A small network was shown many inputs. Here are its activations along a few directions, one row for each input.
In each table, some parts of the input vary, and every possible input appears once, in random order.
A made-up example of a description, with smaller parts first: ring(5) and (point or line(11) or (values(3) and line(4))).
Shared parts are said once, and a part with two or three values counts as separate values.
In the rows, 128 means zero.

Other details of the inputs vary at random and push rows far along two fixed directions, the same in every table; ignore that.

Rows:
r1: [124 151 105 100 137 151 135 130 151 144 161 175  77 118]
r2: [133  91 113 182 140  69 189 117 114  79 101  94 132  51]
r3: [157 176 101  77 145 155 147 149 140 129 144 157 100 129]
r4: [107  79 120 102 142 116  69 147  82 116 113 130 182 186]
r5: [127 170 128  75 111 182  98 127 151 155 177 168 128 195]
r6: [173 135 119 135 163 152 112  80 200  99 132 136  88  89]
r7: [148 168  98  72 142 172 104 134 149 149 171 153 123 204]
r8: [129 147 116 139 129 146 172 116 146 110 154 164  81  84]
r9: [132 105 160 201 106  99 184  98  94 107 107  69 126  62]
r10: [165  92 179 133 154 127  46 126 113 151  77 115 150 160]
r11: [123  84 145 160 116 100 113 128  79  98 103  92 178 166]
r12: [111 107 158  82 137 146  57 182  76 158 127 153 140 179]
r13: [156 176 104  93 138 154 148 128 149 144 144 127 102 152]
r14: [101 115 164  96 119 128  73 159 105 176 114 120 152 195]
r15: [103 106 130 157 110 118 138 109 132 113 126 128 147 110]
r16: [111  77 162 140 109 105 105 134 102 134 122  90 183 146]
r17: [105  88 154 142 113 110  99 135 113 151 123  99 170 164]
r18: [114 143 159  98 123 153  90 147 107 163 128 139 150 183]
r19: [129  85 156 211 116  84 190 103 105 126 101  51 125  51]
r20: [132 166  73  63 152 174 108 125 159 140 166 180 110 188]
r21: [149 175 122  89 132 163 120 133 116 136 135 142 125 179]
r22: [112 144 109 125 131 122 153 125 166 141 141 153  92  97]
r23: [118 104 126 132 139 107 100 167  87 136  87 115 140 149]
r24: [128 162 103  83 129 195 121 119 154 137 188 196 103 157]
r25: [121 103 152 169 110  82 173 130 122 114  99  85 120  50]
r26: [114  99 172 131 113 102 111 140  97 145 109  87 164 135]
r27: [ 87 119 132 106 134 128  64 172  93 133 104 169 158 193]
r28: [113 150 101  93 129 160 116 122 171 155 165 171 121 148]
r29: [124 104 139 141 124 132 114 125 114 147 148 112 143 149]
r30: [106  83 154 157 122 101 109 154  82 140  96 105 125 116]
r31: [179 143 122 132 161 132 120  90 189 114 116 165  68  80]
r32: [131 169  95 112 136 127 158 124 159 119 146 153 105  93]
r33: [137 195 111  51 135 170 104 163 148 155 148 180 110 166]
r34: [163 163 133 116 123 150 186 106 152 133 168 119  89  87]
r35: [161 157 118 171 106 148 217  72 165 102 176 113  89  62]
r36: [155  67 173 159 156 125  51 119 126 123  87  94 164 148]
r37: [123 129  97 118 153 119 127 143 128 126 123 148 115 136]
r38: [ 94  99 126 147 119 118  96 136 104 110 106 130 175 160]
r39: [ 94  96 143 165 117  98 136 133 112 116 102 131 138  98]
r40: [123 123 140 168 119  92 143 128 114 137  97  75 148 115]
r41: [132 177  84  78 133 164 132 115 174 124 171 166 115 140]
r42: [160  89 169 133 150 118  42 145 112 143  65 142 130 144]
r43: [ 95  57 136 163 125 101 104 127  94 125 117 109 154 127]
r44: [126 172 132  71 129 187  99 153 124 153 156 191  88 167]
r45: [137 127 114 157 130 114 205  99 150 100 150 126  82  31]
r46: [131 174 117 107 123 144 158 132 173 155 141 144  76  99]
r47: [ 98 123 114 133 137 103 112 146 125 131 110 140 130 135]
r48: [132 110 134 158 111  95 148 111 124 106 123  78 164 112]
r49: [ 95  78 139 121 125 115  93 137 112 132 127 127 176 145]
r50: [120 144  92 143 127 122 155 104 167 115 138 125 120 105]
r51: [133  80 139 136 127 102 110 137  89 111 114  87 181 162]
r52: [152 191 117  90 124 148 152 119 155 140 147 125 114 127]
r53: [ 93 102 143  98 133 115  79 161 107 145 124 153 150 151]
r54: [161 201 113 169 107 128 232  78 173 100 136  93  86  48]
r55: [135 126 109 116 127 149 152 105 149 117 172 145 111  99]
r56: [131 133 127 131 134 130 126 156  97 120  99 133 133 138]
r57: [143 168  79  87 132 177 143 113 159 109 166 176 110 155]
r58: [122 116 141 215 108  75 189 121 110  88  72  76 131  45]
r59: [168 162 116 123 117 150 190  86 167 120 194 125  94  86]
r60: [146 176  85 120 139 145 184 113 160  98 147 169  81 100]
r61: [123 108 142 198 102  88 160 102 114  91 108  75 164 102]
r62: [115 114 133 177 118  78 148 140 112 121  81  91 130  88]
r63: [108 113 136 113 125 126  61 155 105 157 123 120 179 212]
r64: [ 88 102 170 118 118 126  66 178  80 148  89 139 156 174]
r65: [162 131 127 146 132 107 186 114 122 108 118  79 131  91]
Description of these inputs: ring(5) and (point or (values(3) and line(4))).
Q: Changing only the ring(5) part turns r38 into r54. The same change can be made to r20. Which row results?
A: r13
Q: Changing only the ring(5) part turns r31 into r42. The same change can be made to r47. Which row results?
A: r62
Q: A walk changes only the ring(5) part. It starts at r17 and steps to r28. List the rest of the walk in order.
A: r22, r46, r14
Q: Which other rows does r40 become when the values(3) part takes its other values? List them by row number.
A: r52, r54
Q: Which other rows does r34 become when the line(4) part takes its other values? List them by row number.
A: r26, r52, r65
Q: Which other rows does r45 become when the values(3) part takes its other values? List them by row number.
A: r1, r8
Q: Which other rows does r21 become when the ring(5) part takes its other values? List them by row number.
A: r11, r56, r57, r60
